array([-126.334,   83.766,  -53.329,  162.960, -189.463,  141.134]) ⇒ -126.334, 141.134

array([ 0.18, -0.08,  0.07,  0.10, -0.17, -0.19]) ⇒ 0.18, -0.19

array([-15.49,  -9.11,   9.76,  18.28,  13.70,   8.03,  17.30]) ⇒ -15.49, 17.30

array([[-0.132,  0.187,  0.147,  0.166,  0.207,  0.133],
       [-0.095,  0.122,  0.168,  0.140,  0.125,  0.154]]) ⇒ -0.132, 0.154

array([[ 0.0, -1.5, -0.7,  0.8],
       [ 1.2,  0.3,  1.2,  0.7],
       [-0.1,  0.1,  1.6,  2.1]]) ⇒ 0.0, 2.1

array([[ 0.6,  0.4, -1.2,  0.8,  1.1, -0.2, -1.4],
       [ 0.1, -0.8,  0.0,  1.3, -0.8,  1.4,  1.0]]) ⇒ 0.6, 1.0

array([-0.12,  0.05,  0.13,  0.09,  0.04]) ⇒ -0.12, 0.04
---
[[ 14  37  54  21 -21   2]
 [ 12   7  -6  -8 -10   8]
 [ 20  49  30   2  30  19]] -21

[[-10 -21 -31   2 -12]
 [-17 -27  -3  37 -10]
 [ 10  28  65  21   3]] 2

[[-28  14   2 -27 -10 -23  24]
 [-35  14   2 -28 -10 -23  29]
 [-54  14   2 -46 -10 -28  65]] -23

[[ 39  -4 -14  36  14 -30]
 [  7   3   2  31  23 -30]
 [ 39 -13 -48  49 -54  56]] 14

[[10 12 16 -8]
 [-2  7 23  9]
 [21 -9 50 28]] 16

[[ 18  56   4   6   7]
 [ 16  52  19  12  12]
 [ 18  13  35  -5 -31]] 6

[[ 48 -16  68 -42]
 [-67 -57 -29  67]
 [-50  59 -36 -31]] 68
---
[[  5  41 -25   4 -31 -51]
 [  3  41 -36  29 -31 -51]
 [ -4  41  59 -11 -15 -38]] ans = 41

[[ -7  59 -41 -50 -47  55]
 [ 55  34  37 -59 -21 -59]
 [-46 -61  55  16  43 -45]] ans = 34

[[-13  23  25 -14   8   8  -2]
 [  0  40 -23  -1  -8   1 -52]
 [ 12  -5 -18   2 -24   6  21]] ans = 40

[[ 16 -19 -55 -35  61  41  24]
 [-25   9 -42   5  33 -16  -6]
 [-25  -4  19  11   6   8 -25]] ans = 9

[[ 7  2 15 53]
 [50  4  5 22]
 [52 10  4 14]] ans = 4

[[-25 -15  -4  19  -4]
 [ 17  17   3 -23  22]
 [  6  48 -25  21 -24]] ans = 17

[[ 12  16 -46  26]
 [ -8  44  12 -67]
 [ 27 -28   2  22]] ans = 44
---
[[ -3   2  21 -11   8]
 [ -6  14   0  10  49]
 [ -7 -13 -21  15  19]] -> -3

[[-16 -33  44  26  43  14   0]
 [-27  56  -3  10 -32 -10  -1]
 [  1 -34  23   8  31  10   1]] -> -16

[[ -3  -1  -7  -9   7   8]
 [ 14  -1  41 -65 -66  27]
 [ -2  -9  -1  16 -15 -13]] -> -3

[[ 10 -41  21 -54  29]
 [-11 -30 -63  28  13]
 [ 19  29  13 -18  11]] -> 10

[[ 47 -43  21  30]
 [ 24   0 -65 -51]
 [ 36  44 -35 -34]] -> 47

[[ 18  -4  25  25]
 [-31 -16  43  32]
 [ 14  21  51  -8]] -> 18

[[-17  55 -11  25]
 [ 29  35 -16  24]
 [  0  33  48 -34]] -> -17

[[-10   0 -28 -48 -41  18]
 [ 29 -12 -22  14   1   8]
 [-40  36 -50  23  29  -5]] -> -10
---
[[ -5  -4 -34 -28 -50]
 [ 44  31  -9 -15 -58]] → -50, 44

[[-48  -5  -1 -29]
 [ -2   1   0   0]
 [-16   1   1  -6]] → -29, -16

[ -1   9   0  -7 -61  -1] → -1, -1

[  1 -29  29  -2  57  32] → 32, 1

[[ -6 -42  28  50  20  18]
 [-36  43  34  -8   1 -31]] → 18, -36

[ 21 -12 -21  12  65   2] → 2, 21

[[-10 -15 -16  15]
 [ 65  65  53 -37]
 [-11 -39 -41  53]] → 15, -11
---
 56    4    7  -23 ans = -23
 15   61  -59  -38    1 ans = 1
 16   -2    0  -11   11  -53 ans = -53
 44   33   12   -9  -12   38   63 ans = 63
 41  -29   11   57  -62 ans = -62
-25   66  -37   34  -12 ans = -12
-24   12   50  -46  -24 ans = -24
-12  -13   62   48 ans = 48
